A small network was shown many inputs. Here are its activations along a few directions, one row for each input.
Each table varies a few parts of the input and shows all the possible inputs, shuffled.
Descriptions start from the smaller parts, as in this example, which fits no table here: one of 2 separate values, together with either a single point or one of 9 places around a ring or (one of 4 places along a line, together with one of 5 places around a ring).
Shared parts are said once, and a part with two or three values counts as separate values.
In the rows, 128 means zero.

Other details of the inputs shift rows strongly along three fixed directions, in all tables alike. That doesn't count.

Rows:
x1: [145 119 129 137 131 138  89 125 144 150 123 122 113 120]
x2: [198 117 140 196 193  74 216  73  38 180  69 172 114  87]
x3: [127 128 116 126 147 131 137 140 134 126 135 113 132 135]
x4: [124 144 138 130 138 123 135 125 136 114 128 119 134 138]
x5: [118 133 124 134 140 125 128 116 130 123 140 115 141 134]
x6: [103 117 143 128 106 156 165 120 109 114 124 155 129 103]
x7: [135 116 114 119 128 118 133 133 142 115 126 132 138 142]
x8: [147 131 139 136 123 130  87 112 141 139 120 118 108 123]
x9: [ 98 114 138 146 113 153 171 127 117 106 124 136 103 123]
x10: [123 144 128 111 113 128 133 125 135 137 134 132 155 137]
x11: [131 108 125 114 129 114 134 142 130 119 130 114 140 135]
x12: [130 115 131 115 136 116 129 136 119 111 133 117 144 135]
x13: [129 129 120 132 136 129 131 119 141 123 135 116 149 125]
x14: [123 133 122 126 126 109 137 142 140 127 136 131 132 129]
x15: [115 104 140 158 116 179 106 113 104 124 123 147  87 108]
x16: [ 94 123 140 134 111 161 161 119 103 113 119 152 128 115]
x17: [128 133 133 125 131 117 134 116 139 118 139 114 134 124]
x18: [120 140 128 126 131 112 131 137 130 118 141 134 135 130]
x19: [156 128 127 133 134 143  87 125 136 137 123 125 115 122]
x20: [130 120 127 121 135 120 126 131 118 110 126 116 147 141]
x21: [112 107 123 136 111 160 160 134  90 100 142 136 120 118]
x22: [128 127 126 126 141 126 132 123 138 121 144 119 146 120]
x23: [125 132 136 124 133 116 143 135 148 123 131 117 127 131]
x24: [120 151 129 134 129 116 132 130 131 118 133 130 136 136]
x25: [144 127 119 119 129 126 131 137 120 118 144 118 145 127]
x26: [114 143 120 108 130 120 139 135 129 136 124 125 128 131]
x27: [121 140 134 114 123 128 135 126 138 130 121 131 155 124]
x28: [118 130 118 135 142 130 131 126 137 128 132 112 143 135]
x29: [115 139 129 113 124 123 140 136 128 148 132 130 142 142]
x30: [132 112 119 116 135 113 134 139 138 117 132 133 132 139]
x31: [130 135 131 128 126 121 141 129 151 123 124 117 133 133]
x32: [128 117 121 124 132 120 129 135 123 116 120 112 146 144]
x33: [117 142 118 133 126 117 131 137 136 121 129 128 138 140]
x34: [140 131 143 121 119 135  92 132 140 159 108 137 118 119]
x35: [152 135 145 136 125 131  90 120 144 136 114 127 108 124]
x36: [148 115 136 122 138 123  82 133 127 129 125 143 107 134]
x37: [100 123 126 150 108 148 158 123 103  99 130 153 117 121]
x38: [121 139 132 131 138 121 131 116 132 118 133 112 134 136]
x39: [134 144 129 117 124 133  88 128 128 152 108 132 106 128]
x40: [145 117 126 129 133 129  82 132 133 133 113 138 109 144]
x41: [128 145 131 126 123 112 135 131 139 117 139 132 136 125]
x42: [125 141 134 108 119 124 135 127 130 138 140 137 150 130]
x43: [132  90 138 139 103 163 108 121 108 109 120 166  83 112]
x44: [129 147 124 133 119 115 135 127 141 120 130 130 140 130]
x45: [112  96 137 156 113 176 113 123 110 134 121 143  77 108]
x46: [117 137 120 129 128 112 135 143 136 126 133 129 131 137]
x47: [148 127 135 129 146 140  86 134 127 138 132 126 106 122]
x48: [115 140 141 110 136 123 135 134 129 132 129 132 147 124]
x49: [141 125 110 123 122 127 135 140 128 126 135 112 144 134]
x50: [120 135 130 108 120 122 140 137 134 148 137 132 143 135]
x51: [132 124 117 122 143 128 139 139 138 126 139 117 133 128]
x52: [135 127 147 116 126 131  93 138 137 161 114 138 113 117]
x53: [121 141 132 132 134 124 138 129 142 119 122 115 132 141]
x54: [108 103 117 139 107 162 163 139  97 108 135 131 115 125]
x55: [138 116 123 119 125 120 129 128 128 111 124 116 151 135]
x56: [126 130 120 133 130 124 131 113 141 124 138 115 146 128]
x57: [142 135 138 134 122 118  94 139 141 149 125 136  98 123]
x58: [123 121 122 127 142 123 136 132 142 132 140 115 137 124]
x59: [111 115 142 143 110 151 169 116 117  98 129 143 113 110]
x60: [146 138 133 138 114 122  92 133 143 147 118 135 104 125]
x61: [121  99 141 153 104 168 111 107 110 126 132 147  85  99]
x62: [119 139 121 103 126 117 141 134 134 136 128 127 131 125]
x63: [115 144 126 117 121 128 137 130 128 144 128 131 149 145]
x64: [143 130 112 124 124 129 131 133 123 119 136 115 150 133]
x65: [123 127 129 125 132 114 140 126 143 128 136 110 127 129]
x66: [120 146 133 127 130 112 135 135 132 119 140 131 132 130]
x67: [129 134 114 131 145 134 135 132 132 124 129 114 139 138]
x68: [138 114 129 115 130 116 129 132 125 110 132 119 147 130]
x69: [130 136 120 128 149 134 131 129 127 117 136 118 141 135]
x70: [111 141 131 118 130 129 135 133 134 135 117 127 149 134]
x71: [120 122 122 127 136 117 137 127 142 134 143 113 134 127]
x72: [119 137 126 133 134 121 135 119 137 125 127 108 132 139]
x73: [119 128 128 128 143 120 129 121 131 126 147 116 137 128]
x74: [114 106 116 143 112 166 169 124 117 107 129 136 117 115]
x75: [155 117 126 125 125 133  89 146 124 147 132 121 108 125]
x76: [153 128 128 131 130 140  80 136 112 137 128 122 115 132]
x77: [128 125 121 121 139 119 127 129 128 106 130 134 141 147]
x78: [154 125 133 127 137 141  87 129 134 135 132 128 111 116]
x79: [117 143 125 131 128 112 139 141 138 128 132 126 128 137]
x80: [116 131 118 136 137 124 132 120 136 130 135 111 140 138]
x81: [104 123 128 120 102 153 164 117 105 108 128 152 116 105]
x82: [123 142 117 107 119 121 139 128 137 134 121 126 135 126]
x83: [125 125 117 132 129 121 136 120 145 132 137 112 140 130]
x84: [126 136 117 129 118 114 136 136 143 125 131 130 137 131]
x85: [212 148 118 187 200  40 184  87  64 204  67 157 139 112]
x86: [128 141 120 130 119 115 131 129 139 117 132 132 143 130]
x87: [117 131 128 128 136 117 139 127 139 128 132 107 126 137]
x88: [118 147 132 114 125 128 132 126 123 138 134 134 150 142]
x89: [113 119 142 127 103 165 115 120  98 129 118 158  79 104]
x90: [111 136 135 114 133 125 139 139 135 140 121 127 143 131]
x91: [135 139 147 113 122 133  85 132 125 159 132 140 117 130]
x92: [117 151 123 110 131 124 132 124 123 125 126 128 138 131]
x93: [115 126 121 131 140 120 135 127 137 133 139 111 134 135]
x94: [121 128 128 127 149 126 131 127 131 124 144 118 140 125]
x95: [104 125 122 125  97 156 163 113 108 109 119 148 119 110]
x96: [104  90 127 135 109 151 160 134 101 101 123 132 117 128]
x97: [155 106 132 125 119 128  85 134 131 138 112 121 115 130]
x98: [128 139 126 125 125 111 132 133 136 117 140 136 140 124]
x99: [143 133 137 119 110 135  94 129 134 167 119 140 119 130]
x100: [133 130 111 128 130 131 130 140 119 124 132 112 143 142]
x101: [145 112 129 125 135 124  87 139 133 137 117 138 102 141]
x102: [155 116 128 126 126 128  81 125 137 128 117 141 114 134]
x103: [121 134 135 126 139 117 134 121 132 121 139 113 129 130]
x104: [145 126 136 135 122 128  92 119 145 147 119 116 103 124]
Each input here is: one of 8 places around a ring, together with either one of 3 separate values or one of 10 places around a ring.
Q: The inputs of x101 and x43 match in every part but the place on the ring of 8. If x79 is changed in the same way as x101 into x43, which row does it become?
A: x41
Q: The inputs of x90 and x48 match in every part but the place on the ring of 8. If x87 is changed in the same way as x90 into x48, which row does it become?
A: x103
Q: Change only the choice among 3 separate values in x39. List by row number the other rows that result.
A: x63, x70
Q: A walk changes only the place on the ring of 10. It starts at x51 and steps to x75. List the rest of the walk in order.
A: x11, x30, x14, x57, x23, x65, x71, x58
Q: A walk changes only the place on the ring of 8. It starts at x46 and steps to x14. List the rest of the walk in order.
A: x84, x86, x98, x18, x37, x33
Q: Change only the choice among 3 separate values in x42. List by row number the other rows that result.
A: x6, x81

Rows:
x105: [126 136 130 121 131 125 120 130 126 137 124 130 131 134]
x106: [133 136 131 121 128 123 120 124 129 133 125 132 134 130]
x107: [130 139 126 125 125 122 124 129 135 140 125 127 127 129]
x108: [130 140 131 125 130 124 119 125 133 133 129 133 131 126]
x109: [129 135 128 121 122 124 122 130 133 138 122 128 130 132]
x110: [134 123 126 134 141 125 120 125 136 127 131 114 126 127]
x111: [132 132 132 115 126 124 118 132 129 131 129 136 135 127]
x112: [103 127 126 136 115 135 180 121 123 117 129 132 134 120]
x113: [135 134 130 115 125 123 121 130 126 135 126 132 134 127]
x114: [106 130 129 136 120 134 177 116 119 113 132 134 138 117]
x115: [128 140 137 127 130 123 122 123 138 135 130 128 130 123]
x116: [129 137 127 127 128 122 124 130 137 139 125 131 128 129]
x117: [133 138 131 121 126 124 120 124 128 133 125 130 134 129]
x118: [138 125 124 133 138 127 119 129 131 125 132 118 127 132]
x119: [122 139 133 125 134 123 123 126 134 139 129 126 125 129]
x120: [ 13 129 141  70  29 226  59 180 221  47 194  98 101 155]
x121: [127 137 132 123 130 125 121 131 128 138 124 130 132 132]
x122: [141 129 128 133 132 107 121 133 133 116 121 132 122 137]
x123: [106 128 122 136 116 135 179 123 120 117 129 139 137 123]
x124: [107 128 123 131 123 133 177 122 106 118 125 137 139 127]
x125: [129 134 129 114 128 124 121 136 124 139 126 130 130 131]
x126: [140 121 123 130 138 127 118 128 129 124 127 118 132 132]
x127: [137 126 121 135 137 123 118 128 129 126 132 118 129 131]
x128: [133 137 133 123 127 124 120 125 130 133 125 132 136 128]
x129: [142 117 122 123 136 126 118 134 127 125 129 121 132 130]
x130: [128 141 135 125 129 123 123 121 136 135 129 126 128 124]
x131: [104 131 124 136 124 134 178 123 112 118 130 138 138 124]
x132: [140 117 122 123 135 127 118 135 128 124 129 120 131 131]
x133: [130 133 129 123 126 122 122 130 134 137 122 132 131 131]
x134: [138 125 122 133 139 127 119 128 132 125 129 118 128 130]
x135: [132 123 126 134 138 124 118 124 136 126 133 114 127 127]
x136: [108 121 125 143 121 122 175 125 127  92 131 134 124 127]
x137: [138 125 122 133 139 127 118 128 132 125 130 118 128 130]
x138: [106 124 122 131 111 137 177 124 117 114 126 136 140 125]
x139: [128 139 134 125 131 123 122 121 137 135 130 128 128 125]
x140: [104 129 129 135 123 133 177 116 120 112 133 138 137 118]
x141: [139 121 125 131 135 126 117 129 128 124 132 119 132 135]
x142: [134 124 126 136 138 122 119 125 134 127 133 114 126 128]
x143: [126 136 131 122 132 125 120 131 128 136 125 132 131 133]
x144: [139 121 123 129 138 127 118 129 130 124 127 118 131 133]
x145: [137 132 127 136 132 109 121 133 136 116 125 131 118 135]
x146: [131 142 130 124 128 124 121 124 131 135 128 129 130 127]
x147: [133 129 128 117 125 121 123 135 132 139 124 135 132 129]
x148: [142  78 146 173 100 184  93 110  81 137 103 166  51  99]
x149: [130 134 127 121 124 123 122 129 134 138 123 130 131 133]
x150: [143 118 124 124 137 125 119 134 125 126 130 121 131 132]
x151: [139 124 127 125 128 109 119 140 133 115 125 134 121 135]
x152: [141 122 124 129 139 126 119 129 128 125 127 118 131 134]
x153: [132 141 132 127 129 123 121 125 133 135 128 132 132 125]
x154: [134 124 129 134 140 127 121 126 136 125 133 114 124 130]
x155: [141  79 144 171 102 187  92 109  81 136 100 165  51  96]
x156: [129 132 130 116 131 123 121 136 125 138 126 134 132 131]
x157: [128 138 131 127 127 120 127 125 139 143 125 125 124 126]
x158: [136 123 127 134 141 125 121 125 137 127 130 114 126 127]
x159: [131 140 130 124 130 123 121 123 132 134 128 131 131 127]
x160: [128 138 132 123 130 125 121 131 126 137 123 128 132 132]
x161: [134 131 127 116 122 121 124 134 130 140 123 131 130 130]
x162: [141 118 123 122 135 127 119 135 128 124 130 120 131 133]
x163: [141 116 121 124 136 125 118 133 126 126 129 121 132 130]
x164: [130 134 131 117 128 124 121 137 124 138 125 130 132 130]
x165: [128 137 133 129 128 121 126 127 142 141 126 127 126 125]
x166: [133 142 132 127 127 124 121 125 131 134 127 129 132 125]
x167: [130 139 128 127 124 124 124 130 136 139 125 127 129 129]
x168: [109 126 125 131 120 134 174 119 113 110 129 142 143 123]
x169: [145  76 144 168  98 182  93 114  76 138 103 168  51  94]
x170: [126 142 131 126 130 125 122 131 129 138 127 127 129 130]
x171: [135 131 128 118 122 121 124 135 130 140 123 131 133 129]
x172: [135 124 121 133 137 126 117 127 131 125 132 117 129 130]
x173: [134 130 126 116 125 120 124 133 130 141 123 133 131 131]
x174: [135 131 128 119 124 120 125 135 131 141 123 134 133 129]
x175: [139 122 125 130 137 127 118 129 128 124 129 119 130 135]
x176: [129 133 129 115 130 124 121 135 124 138 126 133 130 132]
x177: [126 142 129 124 131 124 122 130 128 139 127 127 127 131]
x178: [123 140 136 128 134 123 124 128 135 140 128 126 127 127]
x179: [125 140 129 124 133 124 121 129 129 139 128 129 127 132]
x180: [114 114 117 143 127 138 172 122 113 103 138 127 135 127]
x181: [137 121 123 131 134 124 116 129 127 124 130 118 132 134]
x182: [129 138 126 125 126 122 124 128 136 140 125 130 128 130]
x183: [136 124 129 135 140 123 121 126 135 127 135 115 126 129]
x184: [137 123 123 135 136 125 118 129 131 126 134 118 128 133]
x185: [112 114 117 139 126 143 171 124 116 100 136 125 133 127]
x186: [130 134 131 117 129 124 121 136 125 139 126 133 132 130]
x187: [137 120 122 130 136 125 116 127 129 125 128 118 133 132]
x188: [110 113 122 140 129 141 173 121 120 102 136 122 131 124]
x189: [138 124 121 134 140 126 119 127 131 127 130 118 129 129]
x190: [141 117 124 125 134 125 118 134 126 125 133 122 132 132]
x191: [109 123 123 134 115 134 178 122 115 117 124 141 139 124]
x192: [141 115 124 126 133 123 118 134 126 127 133 122 131 133]
x193: [135 134 132 116 124 123 120 131 127 133 127 132 136 126]
x194: [128 136 132 129 131 119 126 126 140 141 125 129 126 125]
x195: [101 129 128 136 128 132 179 120 116 118 131 136 135 121]
x196: [134 138 133 123 127 124 120 125 128 133 124 130 136 128]
x197: [135 133 130 115 126 123 120 129 127 134 127 135 134 128]
x198: [111 113 121 142 130 139 173 119 119 103 134 123 132 121]
x199: [125 141 135 128 134 123 124 127 133 140 127 124 127 127]
x200: [111 111 121 144 129 135 174 119 118 105 138 123 133 125]
x201: [123 141 134 126 133 123 124 127 133 141 128 124 124 128]
x202: [140 116 121 124 134 124 117 132 126 126 130 121 133 130]
x203: [125 140 130 126 134 124 121 131 130 138 128 131 128 131]
x204: [134 134 132 116 125 124 120 131 129 133 128 135 136 126]
Q: What do these inputs look like to the network?
A: one of 4 places along a line, together with either a single point or one of 9 places around a ring or (one of 3 separate values, together with one of 5 places around a ring)
Q: The inputs of x201 and x125 match in every part but the place on the line of 4. If x165 is changed in the same way as x201 into x125, which row does it become?
A: x174
Q: The inputs of x131 and x178 match in every part but the place on the line of 4. If x118 is changed in the same way as x131 into x178, which row does it become?
A: x154
Q: The inputs of x203 and x143 match in every part but the place on the line of 4. If x107 is changed in the same way as x203 into x143, which row does it become?
A: x109
Q: Change only the choice among 3 separate values in x146. List by row number the other rows that result.
A: x107, x177
Q: Change only the place on the ring of 5 in x153. List by row number the other rows that result.
A: x108, x146, x159, x166
Q: A walk changes only the place on the ring of 9. It starts at x150 and steps to x162. List the rest of the walk in order.
A: x132, x129, x163, x202, x169, x192, x190
